A small network was shown many inputs. Here are its activations along a few directions, one row for each input.
In each table, some parts of the input vary, and every possible input appears once, in random order.
A made-up example of a description, with smaller parts first: ring(8) and (point or (values(2) and line(4)) or line(11)).
Shared parts are said once, and a part with two or three values counts as separate values.

Other details of the inputs vary at random and push rows far along two fixed directions, the same in every table; ignore that.

A family of inputs:
row 1: [ 20  44 -11  26 -19  35 -13  37 -44  35  15 -21  30]
row 2: [-63 -33 -19 -18  17 -26 -34  43   2 -39  20 -57 -48]
row 3: [ -6 -39 -32 -41  25 -29 -11 -39  50 -41 -18  34 -17]
row 4: [ 53  14 -19 -13   3 -14  10 -39  17   6 -17  62  27]
row 5: [ 22  30  43  42 -31  40 -10  27 -32  41   2 -21  17]
row 6: [ 35  12  -8 -16   8  -7   9 -37   7   7  -8  75  30]
row 7: [-59 -22 -14  -4  32 -46 -25  33  -6 -40  30 -58 -51]
row 8: [-62 -43   3   3   7 -16 -63  41  17 -40   9 -41 -48]
row 9: [ 23   2  -6  -7  16  15   6 -23  20 -14 -18  74  32]
row 10: [ 34  16  29  38 -32  42 -14  24 -21  39  -2 -36  20]
row 11: [-11 -21 -14 -26  32 -24  49 -41  28 -37   0   9 -12]
row 12: [ 20  30  38  33 -39  10  -7  12 -37  43   8 -19   7]
row 13: [-14 -44  -9 -33  11 -25  15 -45  60 -38 -24  16 -20]
row 14: [  2  28  12  25 -25  35   9  25 -38  37   1 -38  19]
row 15: [ 39  30  30  31 -34   2  -7  15 -27  58   2 -34   9]
row 16: [-81 -18  18   6  -2 -18  -2  36  -9 -13  19 -42 -56]
row 17: [ 10  13 -27 -22  21   3  34 -27   2  -8  -4  73  21]
row 18: [ 37   2 -16 -26  10  22  53 -40  13   5 -15  24  39]
Each input here is: values(2) and (line(4) or ring(5)).
Q: The inputs of row 11 and row 7 match in every part but the values(2) part. If row 10 is changed in the same way as row 11 into row 7, which row does it become?
A: row 8
Q: Which other rows does row 8 become when the ring(5) part takes its other values? List them by row number.
A: row 3, row 4, row 6, row 9

A family of inputs:
row 19: [ 76  38 -28   2   4  15   2 -11 -20  27  -5  22  46]
row 20: [  2   6  22  18 -14  21 -10  19 -16  15   6 -41   4]
row 21: [-82 -55   5 -18  20 -22  -6  12  33 -52   8 -37 -59]
row 22: [ 44  41 -17   9   3  25   8   2 -35  23   2  37  47]
row 23: [ 11 -36 -12 -33  23   4  33 -61  51 -36 -31  72  23]
row 24: [  0  21  16  19 -16   7   0  18 -25  24  13 -35 -10]
row 25: [-69 -44 -25 -28  30 -49 -34  16  26 -57  11 -32 -53]
row 26: [ 16 -17 -55 -50  47 -20  53 -54  34 -39 -13  55  15]
row 27: [ 54  30   7  14  -7  18  38 -19 -22  34  -3  15  32]
row 28: [ 13 -35 -19 -36  16  -2  40 -64  51 -27 -35  85  24]
row 29: [ 25 -17 -50 -50  41 -17  47 -61  37 -37 -18  65  29]
row 30: [ -8  14  19  16 -27   6 -12  24 -18  22   8 -39  -6]
row 31: [ -4  18  11  15 -19  10   2  22 -23  25   8 -34  -9]
row 32: [-15  29 -11  15   8  10  -4  43 -45  13  27 -31  -5]
row 33: [ 45  22   6  12 -19  29  24 -15 -12  33 -14  13  42]
row 34: [-76 -53  16 -11  11 -48 -28   8  34 -48   7 -19 -61]
row 35: [-86 -37 -20 -26  33 -34 -13  22  17 -57  22  -9 -46]
row 36: [ -6  14  21  21 -30   5 -27  26 -18  22   2 -31  -6]
row 37: [-74 -49  10 -15   9 -42 -38   9  43 -45   6 -14 -66]
row 38: [ -4  17  24  19 -22   2 -15  21 -21  21  12 -39  -9]
row 39: [  0  13  19  22 -28   7 -34  30 -13  24   3 -28 -11]
row 40: [ 63  26  14  19 -13  15   6 -15 -11  34 -11  30  33]
row 41: [  0  27  -7  19   2   9 -32  41 -33  13  19 -11   2]
row 42: [ 16 -23 -12 -36  17 -12  35 -70  49 -27 -28  89  20]
row 43: [ -8  10  12  20 -19  14   0  29 -24  23   8 -46  -9]
row 44: [ 61  29  14  14 -11  18  30 -25 -17  35  -8  24  42]
row 45: [ 10   5  22  24 -15  22 -31  24 -11  17   1 -29  -1]
row 46: [ -3   4  18  25 -24  11 -34  31 -11  22   2 -33  -9]
Q: The inputs of row 46 and row 28 match in every part but one. If row 19 is changed in the same way as row 46 into row 28, which row does it become?
A: row 25
Q: Describe the family of inputs behind these rows.
A: line(4) and (values(2) or line(5))
